M =
[[149 120 144 151 155 109 149 125 140 111 148 115 157 113]
 [139 104 119 124 142 113 136 124 122 112 131 134 122 126]
 [134 113 118 121 127 128 128 128 115 120 119 133 123 129]]
Indices start at 1.
(1, 1) -> 149
(1, 9) -> 140
(2, 12) -> 134
(3, 8) -> 128
(3, 1) -> 134
(2, 9) -> 122
(3, 2) -> 113
(2, 11) -> 131
(1, 6) -> 109
(2, 10) -> 112
(2, 2) -> 104
(3, 9) -> 115
(2, 5) -> 142

grid =
123  118  135  115  112
131  145  111  127  142
128  125  132  121  154
128  133  126  136  142
133  129  123  139  144
130  126  132  124  144
122  116  133  117  121
116  143  135  144  134
117  112  137  119  108
130  131  125  126  128
135  127  121  139  145
134  128  124  143  141
137  125  123  142  140
113  145  130  148  140
112  146  135  145  133
Indices start at 1.
(1, 1) = 123
(12, 5) = 141
(13, 4) = 142
(10, 1) = 130
(4, 3) = 126
(2, 5) = 142
(7, 4) = 117
(5, 4) = 139
(6, 4) = 124
(7, 3) = 133
(8, 3) = 135
(4, 4) = 136
(9, 4) = 119
(1, 2) = 118
(9, 1) = 117
(5, 1) = 133
(10, 2) = 131
(13, 2) = 125
(7, 5) = 121

data =
[[121 129 118 153 149]
 [123 122 112 142 121]
 [126 124 117 144 132]
 [122 124 120 141 124]
 [123 128 122 139 134]
 [124 118 107 148 117]
 [125 125 119 149 141]
 [122 124 120 141 124]
 [125 126 121 141 136]]
Indices start at 1.
(1, 1): 121
(5, 4): 139
(9, 3): 121
(2, 2): 122
(2, 3): 112
(6, 3): 107
(8, 5): 124
(5, 1): 123
(9, 1): 125
(7, 3): 119
(2, 5): 121
(3, 4): 144
(7, 2): 125
(5, 2): 128
(1, 3): 118
(1, 4): 153

A =
[[123 138 143 129 136 134 122]
 [118 123 142 125 119 131 135]
 [126 134 123 129 132 137 129]
 [121 139 124 126 134 121 119]
 [143 113 149 141 141 121 129]
 [131 130 133 130 136 121 118]
 [126 128 133 127 137 127 137]
 [135 128 134 128 145 142 140]
 [116 115 125 129 141 130 129]]
Indices start at 1.
(1, 1)	123
(3, 6)	137
(6, 1)	131
(9, 1)	116
(7, 4)	127
(4, 3)	124
(5, 1)	143
(3, 5)	132
(1, 7)	122
(6, 5)	136
(5, 7)	129
(7, 1)	126
(4, 7)	119
(5, 3)	149
(6, 2)	130
(8, 6)	142
(5, 5)	141
(7, 5)	137
(5, 4)	141
(1, 4)	129
(2, 2)	123

B =
[[156 111 115 131 132 117 126 128 145 134 141 142 120 136 114]
 [151 109 112 148 113 111 115 112 140 138 131 144 115 132 118]
 [130 132 123 132 117 146 124 119 122 144 113 111 139 125 128]]
Indices start at 1.
(1, 1) = 156
(2, 2) = 109
(2, 4) = 148
(1, 13) = 120
(2, 7) = 115
(1, 6) = 117
(3, 15) = 128
(3, 4) = 132
(3, 9) = 122
(2, 10) = 138
(3, 11) = 113
(2, 15) = 118
(1, 7) = 126

a = [[102, 106, 116, 104, 120, 104, 101, 119, 125, 106, 100, 101, 105], [106, 110, 112, 100, 116, 124, 101, 115, 134, 107, 151, 104, 107], [138, 136, 113, 104, 108, 123, 100, 109, 140, 107, 152, 141, 151], [151, 151, 143, 156, 150, 153, 101, 130, 120, 108, 100, 116, 114], [148, 147, 126, 103, 118, 115, 101, 131, 148, 147, 151, 155, 154], [135, 139, 126, 155, 127, 144, 100, 130, 127, 104, 100, 102, 104], [123, 146, 109, 152, 137, 151, 99, 117, 135, 104, 101, 114, 114], [136, 120, 148, 104, 124, 106, 155, 138, 117, 152, 156, 150, 143], [115, 117, 130, 153, 139, 117, 101, 141, 115, 152, 99, 143, 141]]
Indices start at 1.
(1, 1) = 102
(9, 10) = 152
(4, 12) = 116
(2, 13) = 107
(1, 13) = 105
(3, 13) = 151
(7, 6) = 151
(6, 9) = 127
(1, 4) = 104
(8, 3) = 148
(4, 6) = 153
(2, 2) = 110
(9, 6) = 117
(5, 9) = 148
(5, 10) = 147
(7, 13) = 114
(1, 10) = 106
(7, 10) = 104
(7, 12) = 114
(3, 3) = 113
(4, 7) = 101
(9, 9) = 115
(6, 10) = 104
(6, 6) = 144
(4, 9) = 120
(2, 11) = 151
(6, 4) = 155
(5, 7) = 101
(5, 1) = 148
(1, 7) = 101
(7, 3) = 109
(1, 11) = 100
(3, 5) = 108
